A small network was shown many inputs. Here are its activations along a few directions, one row for each input.
In each table, some parts of the input vary, and every possible input appears once, in random order.
Descriptions start from the smaller parts, as in this example, which fits no table here: one of 5 places around a ring, together with either a single point or one of 11 places along a line or (one of 3 separate values, together with one of 4 places along a line).
Shared parts are said once, and a part with two or three values counts as separate values.

Rows:
row 1: [-13   6   2  15 -10 -10  -4  -3  -1 -15  18 -20  -2  27   8   0  -9]
row 2: [ 16   5   5 -20   7  -8   8   9 -14  11  -5  12 -18 -23 -16  13 -14]
row 3: [-22   8  -2  18  -9 -12   0  -1   3 -10  21 -24   7  20   3   4 -13]
row 4: [ 11  12   1 -12  27   9  -3  -4 -12  13 -10  14  12 -17  -6   5   7]
row 5: [ 12  -3  -7  -7  31  10  -2  -1 -20   8   1  11   5 -20 -15   7   7]
row 6: [ -7 -18 -13   2 -23   5 -13 -10  20 -10  -7 -15  -4  13  14 -21  14]
row 7: [ -6 -14  -9   6 -24   6 -11 -12  22  -8  -3 -15  -4  12  10 -21  17]
row 8: [ 13  15   6 -20  11  -6  13   3 -10  11 -12  19  -1 -24   5   8  -4]
row 9: [ -5  -2   7  12 -11 -11  -5  -3  -2 -18  18 -21  -2  26  13  -1  -8]
row 10: [ 10   4  -1 -11  27   9  -4  -1 -16   5  -2  16  12 -19 -10   7  12]
row 11: [ 16  -2   2 -20  11  -6   5   6 -13  14   6  17 -19 -19 -21  13 -16]
row 12: [ 13  14   4 -21  16  -2  11   4 -11  12 -14  16   6 -18   3  11   6]
row 13: [ 15 -18  29  46  -9  33   7  61  10  12 -45  51  10  12  -8   6 -22]
row 14: [  8  11   4 -17  19   7   6  -4 -15  10 -13  17  12 -19   1   8   5]
row 15: [-25  -1 -14  13 -21   7   2  -9  30  -2   7 -18   9   2  -1 -15  11]
row 16: [ 13  10   8 -20  10 -11  10   7  -9  12  -6  18 -15 -24  -5  13 -11]
row 17: [ 14  13   8 -21   9 -13  13   4 -13  13 -13  18  -5 -22  -4   4  -7]
row 18: [ -3 -10   1  10 -14 -14 -12  -3  -9 -16  11 -18  -5  32  17   2  -7]
row 19: [ -3  -5   5  14 -14 -13 -12  -5  -6 -15  13 -20  -5  31  13   1  -5]
row 20: [-21   3   3  16  -7 -12   0  -3   3 -11  19 -23   3  23   5   4 -10]
row 21: [ 16  -6 -12  -8  32   8  -3  -4 -15   4   4  17   2 -15 -23  12   4]
row 22: [-17  -3 -12   9 -21   9  -2 -10  25  -7   3 -15  -1   9   5 -21  14]
row 23: [-25  -6  -9  10 -18   6   2 -11  30  -3   4 -18   5   5   1 -15  14]
row 24: [ -8 -11  -6   5 -21   8  -4 -10  26 -11   2 -17  -1   8  11 -23  14]
Describe the family of inputs behind these rows.
> either a single point or one of 11 places along a line or (one of 2 separate values, together with one of 6 places along a line)
Start at row 11 and move only the place on the line of 11, one step at a time. The first step leads to row 2. Which rows follow, in order?
> row 16, row 17, row 8, row 12, row 14, row 4, row 10, row 5, row 21
Start at row 3 and move only the place on the line of 6, one step at a time. The first step leads to row 20. Which rows follow, in order?
> row 1, row 9, row 19, row 18

Rows:
row 25: [ 21  -5  20  -3  -8   3  19  41  -1  19 -27  35 -22 -27 -13   8 -22]
row 26: [ -4  -6 -13   0  -3 -10 -12 -26  -7 -29  34 -39  -4  22  13 -11  10]
row 27: [ -9  -3  -4  22 -15 -20  -6   1  -8 -26  21 -28   2  43  24   6 -11]
row 28: [ 10  13  15  -3  38 -10   7  12 -40  13  10  13  13   0 -12  38 -24]
row 29: [ 10  17  21 -29   3 -25  24  22 -19  14  -8  14 -23 -26   2  27 -24]
row 30: [ 19  -2  16  21  25  11   3  31 -24  16 -11  33  17  -2 -31  20 -19]
row 31: [-17 -23 -29   5  -4   7 -17 -27  18 -13   9 -32  14   8   8 -18  33]
row 32: [ 25   7   2 -32  39  -9   0 -15 -31   4  14  16  -6 -22  -6  18   1]
row 33: [-21 -12 -22  -6 -22   1 -16 -28  24   0   2 -34   4   7   9 -28  29]
row 34: [ 19   2  16 -16  29 -12   7  12 -40   5  -1  20   2  -7   0  34 -19]
row 35: [ 17  14  22 -24  13 -21   6  13 -32  13 -16  15 -11 -12   0  28 -23]
row 36: [-11   6  -5 -10 -22 -22 -12 -28   1 -18  24 -40 -14  20  12 -21   6]
row 37: [-27  -7   2  38  -5  30 -14   1  22 -14   6 -12  26  21   1 -12  21]
row 38: [ 15  -2 -23 -26  34  14   0 -13 -15  10  -9  28   6 -33 -11   7  22]
row 39: [ 15  18   2 -18  48  -8   2 -16 -31  10  21   7   5 -16 -21  24  -4]
row 40: [  8  11   3   9  38  25   9  16  -9  15 -18  34  28 -17 -20   2   6]
row 41: [ 22   8   7  -9  13  21   6  14   0  21 -38  35   6 -31  -2  -8   4]
row 42: [ 19  -3   2  -3  28  25   7  15  -7   9 -27  42  18 -26  -4  -3   8]
row 43: [ -6 -17   7  32 -38   5 -10  14  22  -9  -9  -7 -16  44  12 -13 -11]
row 44: [-31 -11 -26  18   7  12 -19 -26  14 -12  20 -36  19   6  -6 -11  26]
row 45: [ 17   8 -17 -36  17  10  -1 -12  -7  20 -20  22  -3 -38 -11   1  17]
row 46: [-26  10   3  11 -44 -40  14  -2  17 -14  15 -30 -16  25  24  -4 -23]
row 47: [  4  10 -21 -13  45  14   2 -11 -16  15  -1  18  16 -26 -28  13  19]
row 48: [-16   9   4  13 -33 -33  -5  -3   0 -15   9 -29  -9  40  22  -4 -16]
row 49: [-10 -20  -1  28 -16  25 -10  -2  28 -16  -5  -9  20  21  16 -17  27]
row 50: [-24  -6   3  14 -46  12  11  -5  52  -3 -12 -11   3   8  16 -25  12]
row 51: [ 27 -17  16  10  17  10   1  32 -22  10 -21  42   4 -10 -16  14 -16]
row 52: [ -2 -28   2  39 -21  11 -14  18  17 -22   1  -4   0  45   9  -5  -7]
row 53: [-30 -10 -23 -13 -35  -5   3 -29  41   1   6 -33   0  -4   8 -29  19]
row 54: [-16 -14   5  47 -12  17 -18  19  11 -17  13  -8   9  46  -5   1 -14]
row 55: [ 24  19   9 -41  23 -18  -2 -14 -24  12   2  11 -16 -27  -7  11  -2]
row 56: [-21   7  -6 -14 -33 -29   7 -29  18 -16  30 -40 -20   7  12 -22  -2]
row 57: [-19   4 -11  13   7  -4 -16 -26 -11 -25  44 -43   3  19   0  -4   1]
row 58: [-17 -16   8  28 -49  -3   9  16  41 -10  -5  -7 -21  30  11 -13 -19]
row 59: [ 11  12 -19 -43   4   5  16  -8   8  20 -15  20 -10 -50 -13   1  14]
row 60: [ 17  22   7 -47  12 -22  14  -8 -10  13   9  10 -25 -40  -7  10  -3]
row 61: [-15  -9   4  19 -34  20  -7  -5  34  -2 -15 -11   7  20  18 -25  22]
row 62: [ 17  12   5 -16   1  17  23  21  16  18 -35  33  -2 -42  -3  -9   1]
row 63: [ 28  -7  20   3   2   7   1  32 -16  21 -32  36 -12 -15 -12   9 -20]
row 64: [-23   8  -1  32  -5 -13 -12   2 -13 -19  34 -30  10  41  12  11 -20]
Describe the family of inputs behind these rows.
> one of 2 separate values, together with one of 4 places along a line, together with one of 5 places around a ring
The inputs of row 36 and row 26 match in every part but the place on the line of 4. If row 61 is changed in the same way as row 36 into row 26, which row does it become?
> row 49
Start at row 58 and move only the place on the line of 4, one step at a time. The first step leads to row 43. Which rows follow, in order?
> row 52, row 54
Start at row 54 and move only the place on the ring of 5, one step at a time. The first step leads to row 64. Which rows follow, in order?
> row 57, row 44, row 37

Rows:
row 65: [-24   7 -11  12 -16  -8   2  -6  13  -5   5 -22   9  10   7  -9   2]
row 66: [ -9   3  -3  15  -9  -2  -6  -8   5 -17  19 -21  -3  16   2 -15   0]
row 67: [-12  -7   3   3 -27  -4   8  -4  25 -15  10 -15 -10   9  15  -9   1]
row 68: [-14   4   8  12  -9   3  -1  -8  14 -15  27 -21  -3  15   0  -9   1]
row 69: [ 17  10   4 -15  22  15   5   3  -6   9 -20  28   8 -25  -3  -1  14]
row 70: [ -5 -13 -12   3 -24  -4  -6  -8  14 -12   1 -12  -9  19  16 -12   3]
row 71: [ -6  -1  -6  13  -7   2 -16 -13   4 -13  17 -18  -2  24   1 -12   2]
row 72: [ 18  16   7 -17  26  -9   5   0 -25   2  -2  14   3 -11   6  17   2]
row 73: [ 10   2  -4 -15  22 -10   5   7 -25   8   6  13 -10 -19 -15  25 -15]
row 74: [ -3 -24  -6   4 -21  -2 -12  -8  10 -10  -2 -16  -5  18  15  -9  12]
row 75: [ -5 -13  -1  13  -4   4 -23 -12   1 -13  14 -21   2  22   0  -9   9]
row 76: [-29   8   0  11 -17  -4   7  -6  22  -3  12 -21   9   8   7  -3   2]
row 77: [ 11   2  -4 -14  36  -5   8  -2 -24   3   6  14   9 -16  -5  21  -4]
row 78: [ 18  17  17 -22  13 -11   5   4 -26  10  -7  11  -4 -15   3  13 -12]
row 79: [ 16   5   7 -13   9   4   7   9   0  24 -21  26 -10 -27 -21   2  -4]
row 80: [ 17  10  13 -17  11  13   4   7  -5  19 -24  26  -2 -29  -3  -3   1]
row 81: [  5 -15  24  47 -11  20   3  48   5   0 -26  29  10  27   0   8 -23]
row 82: [ -7  -8  -8   4 -25  -9   3  -2  16 -15   4 -15  -9  12  17 -15   1]
row 83: [-21   2 -14  10 -14  -2  -6 -11  11  -2   2 -19   9  19   6  -6   4]
row 84: [ 13  10  10 -20   9 -20   6   7 -24  16  -3  14 -13 -14 -14  16 -19]
row 85: [ 14  -3  -7 -13  18  13   6  12  -4  16 -11  24  -4 -31 -24   9   1]
row 86: [-20 -10  -8  10 -10   0 -12 -10   7   0  -1 -24  12  17   6  -4  12]
row 87: [ 13  -2  -8 -11  27  18   9   2  -7  11  -8  27  14 -30 -15   4  10]
Describe the family of inputs behind these rows.
> either a single point or (one of 2 separate values, together with one of 5 places around a ring) or (one of 3 separate values, together with one of 4 places along a line)
Which other rows does row 85 become when the choice among 2 separate values takes its other values? List them by row number.
> row 73
